A small network was shown many inputs. Here are its activations along a few directions, one row for each input.
In each table, some parts of the input vary, and every possible input appears once, in random order.
Descriptions start from the smaller parts, as in this example, which fits no table here: one of 2 separate values, together with either a single point or one of 9 places along a line or (one of 6 places along a line, together with one of 8 places around a ring).
Shared parts are said once, and a part with two or three values counts as separate values.
In the rows, 128 means zero.

Other details of the inputs vary at random and push rows far along two fixed directions, the same in every table; ignore that.

A family of inputs:
x1: [145  86 146 143 127 161 128  99 153 139 128 195 170 158 120]
x2: [113 128 114  61 153 176 108 130 123 119 152 147 120 139 111]
x3: [134 105 143 137  89 177 105  73 140 136 125 206 144 154 128]
x4: [128 146 135 166 113  26 167 147 116 117 116  47 117  85 140]
x5: [140 104 151 186 102 118 155  81 152 136 141 179 203 151 131]
x6: [133 109 148 131  90 172 109  73 144 128 123 203 150 159 122]
x7: [172 132 155 232 116  39 200 143 127 157 123  91 175 128 131]
x8: [125 146 133 146 116  29 173 143 114 121 118  64 129  91 131]
x9: [129 139 110 198  97  49 142 172 113 117 128  39 122  87 152]
x10: [133 132 137 151 108  29 174 163 109 120 112  43 125  91 143]
x11: [125 125  99  99 151 197  70 151 126 126 117 137  75 128 128]
x12: [131  99 150 121  85 181 112  87 136 126 149 196 172 163 123]
x13: [159 149 121 199 151  58 188 173 125 134 159  58 144 113 127]
x14: [131 100 155 128  90 174 109  85 134 136 107 204 156 168 123]
x15: [133  98 179 150  57 101 163  84 127 145 106 182 205 147 117]
x16: [110 141 101  78 163 202  84 119 129 124 142 146  88 135 130]
x17: [148  95 160 184  52 121 125 105 129 135 113 171 170 144 146]
x18: [104 156 108  56 180 127 128 149 127 121 128  96  82 102 107]
x19: [147  86 154 194  88 111 157  90 154 133 147 175 212 155 129]
x20: [130 116 130 159  80 192  89  83 137 137 131 195 157 153 135]
x21: [120 154 132 161 114  39 166 148 111 115 131  42 130  88 147]
x22: [149  94 160 197  93 102 158  77 156 138 127 188 197 150 128]
x23: [112 128 109  79 166 187  86 135 122 132 110 145  76 137 126]
x24: [ 98 163 105  54 179 135 129 150 121 120 142  88  97 104 113]
x25: [112 129 122  64 167 187  91 129 125 128 112 151  89 142 116]
x26: [144 161 100 109 212 194 126 144 138 139 165 142 106 146 110]
x27: [108 161  94  97 170 156  89 153 126 119 136  96  73 114 141]
x28: [136  93 148 144 135 159 127  93 151 143 117 204 168 166 120]
x29: [120 124 118  62 163 185  93 141 124 121 126 139  86 133 118]
x30: [147 165 100 123 215 145 139 162 136 137 149 108  83 126 112]
x31: [104 160 103  62 177 141 119 144 117 118 142  97  96 114 119]
x32: [139 102 150 190  50 121 128 103 133 128 138 166 182 145 147]
x33: [126 134 141 135 112  30 182 166 109 123 115  51 136  83 128]
x34: [116 124 105  90 146 189  89 132 129 121 149 144 100 136 129]
x35: [129 126 156 167  87  25 180 136 106 133 100  84 163 108 134]
x36: [138 129 155 188  66  22 184 112 125 127 115  91 166 105 141]
x37: [126 115 146 127  88 188 108  71 139 128 138 204 167 163 128]
x38: [117 140 111  63 173 127 122 166 112 120 124  89  86 107 118]
x39: [123 141 137 147 120  32 170 156 110 126 100  50 120  99 141]
x40: [104 148 103  55 174 134 127 163 120 114 149  88 100 107 110]
x41: [114 146  94 115 165 141  88 171 117 128 100  85  61 110 134]
x42: [113 133 103  70 161 190  89 139 131 111 149 135  93 138 121]
x43: [133 113 161 152  61 126 147  70 134 137 136 176 197 149 133]
x44: [132 104 148 143  89 177  95  95 135 142 104 205 147 165 135]
x45: [122 121 108  77 159 190  86 141 124 125 123 141  78 130 127]
x46: [134 132 133 164 108  39 161 167 109 112 109  47 116  93 145]
x47: [110 146 100  72 168 132 121 161 121 111 148  82  88 112 125]
x48: [137 111 132 157  85 181  87  86 143 138 117 196 139 148 129]
x49: [154 151 102 117 213 144 139 182 127 138 145  93  85 123 114]
x50: [113 157  94  99 175 143  90 158 131 120 121  95  54 107 136]
Each input here is: one of 5 places around a ring, together with either one of 2 separate values or one of 8 places along a line.
The inputs of x25 and x29 match in every part but the place on the ring of 5. If x15 is changed in the same way as x25 into x29, which row does it become?
Answer: x33
The inputs of x49 and x26 match in every part but the place on the ring of 5. If x10 is changed in the same way as x49 into x26, which row does it become?
Answer: x43
Change only the choice among 2 separate values in x30. List by row number the other rows that result.
Answer: x22
A walk changes only the place on the line of 8. It starts at x18 and steps to x8. List the rest of the walk in order.
Answer: x36, x4, x6, x3, x50, x48
Change only the choice among 2 separate values in x13. List by row number the other rows that result.
Answer: x19

A family of inputs:
x51: [133 102 171 146  67 101 159  85 129 141 110 174 193 146 120]
x52: [134 130 113  96 150 194 112 134 131 129 167 152 126 145 114]
x53: [111 132 117 105 126 155 112 111 136 114 156 138 133 130 133]
x54: [125 112 143 109 111 111 141 126 121 125 123 129 147 130 125]
x55: [128 115 124 151  99 126 110 134 125 118 122 124 122 123 141]
x56: [130 105 134 129 123 115 135 131 131 122 128 132 145 127 126]
x57: [116 123 143 116 116  99 144 114 126 129 111 133 144 125 123]
x58: [134 116 128 148  98 127 114 140 123 124 122 123 124 125 136]
x59: [127 174  99 104 194 113 138 163 124 124 141  69  78 104 122]
x60: [135 111 141 133 101 184  98  81 137 142 112 204 136 157 129]
x61: [115 125 121  88 118 173  87 131 119 120 121 138 101 132 131]
x62: [146 120 136 203 101  93 138 132 130 137 111 123 142 127 147]
x63: [134 132 127 121 131 153 109 122 126 139 110 145 104 133 128]
x64: [124 141 142 158  91  81 156 107 126 126 136 118 164 116 133]
x65: [151 142 146 173 108  89 171 118 124 138 138 119 159 129 126]
x66: [137 131 145 154  83  93 163 126 115 126 152 108 170 122 134]
x67: [161 129 145 212 106  84 177 128 129 143 143 119 179 138 132]
x68: [122 145 119 111 177  85 148 155 125 125 113  80  91 104 123]
x69: [143 129 116 123 157 184  98 145 130 144 122 155  98 148 125]
x70: [121 111 148 182  47  76 133 108 123 115 111 113 156 117 156]
x71: [106 124 131  86 140 137 118 109 136 127 116 149 124 132 118]
x72: [156 127 142 214 106  82 173 124 133 140 142 119 180 135 134]
x73: [130 110 124  91 149 156 119 139 131 126 132 143 125 136 115]
x74: [112 115 129  78 138 147 115 124 126 119 126 142 123 133 123]
x75: [121 170  99 106 192 119 130 152 129 121 142  81  79 106 124]
x76: [128 147 135 122 115 124 146 119 120 133 141 128 147 127 120]
x77: [124 144 116 109 161 166 111 104 146 127 146 157 115 140 119]
x78: [ 94 158  96  93 158 113 100 154 119 113 106  66  61  92 140]
x79: [115 136 103 150 128  82 117 166 122 107 119  57  87  92 150]
x80: [143 125 148 129 133 107 159 126 126 140 114 133 137 132 116]
x81: [109 126 117  94 120 166  85 128 121 114 120 132  96 127 137]
x82: [124 122 125 160 128  32 163 164 124 112 122  49 129  89 140]
x83: [119 130 115 105 146 180  86 108 138 130 113 162  91 138 130]
x84: [137 127 122 143 120 128 139 134 130 124 159 120 148 127 127]
x85: [120 112 140  89  98 216  79  82 130 140 113 213 135 161 119]
x86: [119 138 116  83 139 173 114 126 127 121 159 136 124 133 123]
x87: [ 93 184  69  62 215 102 121 202 110  98 154   5  40  71 136]
x88: [123 123 131 103 104 158  99 133 112 124 122 135 113 133 131]
x89: [133 138 110 113 199 117 138 175 130 131 121  87  93 115 119]
x90: [113 148  90 122 169 108 127 163 131 108 156  63  97  99 136]
x91: [136  96 139 125 146 190 108  95 155 140 127 210 153 166 116]
x92: [141 108 140 125 121 119 145 141 123 130 130 130 148 132 119]
x93: [124 122 152 181  54  69 144 106 116 129  99 115 158 113 147]
x94: [126 124 148 111 114 107 153 121 119 136 113 134 147 131 116]
x95: [138 133 130 120 130 154 113 127 121 143 112 144 105 135 125]
x96: [147 119 134 128 161 145 140 142 133 142 124 144 132 144 114]
x97: [107 114 126  81 139 144 111 119 133 117 127 141 122 132 125]
x98: [151 101 172 164  83 105 165  87 136 145 112 179 186 150 120]
x99: [135 115 126 119 171 160 121 131 142 136 125 157 125 143 118]
x100: [133  96 156  95  97 170 125  98 126 134 129 194 168 162 114]
x101: [119 140 139 161  91  79 152 103 133 123 136 118 163 116 136]
x102: [131 120 117 101 131 186  87 143 122 127 130 149 100 139 124]
x103: [129 133 108 135 172 174 110 120 148 130 151 154 125 148 124]
x104: [136 121 131 177  96  93 153 124 130 121 154 112 167 119 138]
x105: [125 131 139 125  95 126 120 123 110 136 107 128 127 124 130]
x106: [139 152 114 198 152  46 172 164 125 125 140  49 130 101 142]
x107: [128 127 108 135 156 172  91 132 141 131 119 149  97 139 137]
x108: [121 136 128  78 132 205 104  92 137 134 148 192 139 154 109]
x109: [137 114 158 177  97  57 170 104 136 133 109 127 166 123 132]
x110: [132 151  96 128 184 129 111 182 123 131 117  80  66 111 135]
What do these inputs look like to the network?
Answer: one of 3 separate values, together with one of 4 places along a line, together with one of 5 places around a ring
The inputs of x60 and x95 match in every part but the place on the line of 4. If x62 is changed in the same way as x60 into x95, which row does it become?
Answer: x69
Change only the choice among 3 separate values in x66. List by row number the other rows that result.
Answer: x88, x100
Change only the place on the ring of 5 in x61. List by row number the other rows that result.
Answer: x58, x63, x85, x110
Change only the choice among 3 separate values in x55. List by row number the other rows that result.
Answer: x56, x104

A family of inputs:
x111: [127 157 106 165 150  98 134 139 133 117 155  76 114 112 146]
x112: [146 124 168 144  52 114 149  80 123 134 125 172 167 141 122]
x113: [119  84 159 168  60 128 126  96 137 139 112 182 201 151 131]
x114: [142 139 118 149 153 107 126 158 128 132 101 102  76 115 132]
x115: [115 169  98 136 161 135 112 139 133 131 141 101 110 115 133]
x116: [139 137 126 178 131  91 138 154 115 142  92  92 109 115 147]
x117: [129 133 128  99 130 142 114 155  99 137 105 107 100 123 129]
x118: [137 154 103  32 224 172 148 177 123 142 162 111  95 137  89]
x119: [136 115 125 166 114 181  97 115 138 145 126 185 152 159 129]
x120: [108 107 112  91 160 158  96 149 137 109 134 127 109 134 134]
x121: [120 102 114 102 154 124 115 148 138 111 121 112 104 110 132]
x122: [ 95 140 100  80 167 136 114 134 136 100 147 104 104 120 134]
x123: [124 149 124 138 107  87 150 144 114 108 161  73 135 107 140]
x124: [136 159 136 179 121  53 162 131 131 130 115  85 109 101 140]
x125: [126 130 114  62 140 204  99 109 134 118 162 164 108 133 113]
x126: [115 138 115  50 244 122 152 167 133 130 139 108 108 122 101]
x127: [123 113 151 169  96  38 158 141 109 135  79  77 145 105 144]
x128: [144 131 161 199  71 107 150  77 131 152 110 165 179 140 147]
x129: [155  92 128 163 118 177 107 105 147 135 136 193 136 154 129]
x130: [123 118 130 107 143  91 122 148 127 121  90 106  95 115 124]
x131: [167 119 152 170 156 165 166 100 153 155 143 192 186 174  95]
x132: [131 126 159 174  37 109 150  90 117 135 144 156 206 137 132]
x133: [110 164 114  59 156 166 109 136 105 129 127 110  82 120 122]
x134: [134 101 130  97 112 216  90 123 127 121 155 183 138 164 125]
x135: [121 129 155 156  87  36 166 105 128 123 103 101 144 108 129]
x136: [105 142 140 142 110  49 160 122 115 128  98  77 134 103 138]
x137: [147 126 132 189 102  98 147  99 145 128 145 134 150 122 137]
x138: [140 130 130  97 129 132 116 153 111 127 110 116  88 122 119]
x139: [146  86 135  92 104 222  91 104 135 127 145 209 139 159 114]
x140: [113 126 124 132 126  66 153 125 136 108 133  84 128  93 136]
x141: [131 125  99 135 169 174  95 151 137 122 145 128  94 143 135]
x142: [119 140 114 121 124 122 121 177 106 127 130  81 115 110 130]
x143: [ 99 118 126  85 117 205  92  73 143 127 134 212 163 161 115]
What do these inputs look like to the network?
Answer: one of 3 separate values, together with either a single point or (one of 2 separate values, together with one of 5 places around a ring)
Change only the choice among 2 separate values in x122. List by row number the other rows that result.
Answer: x120
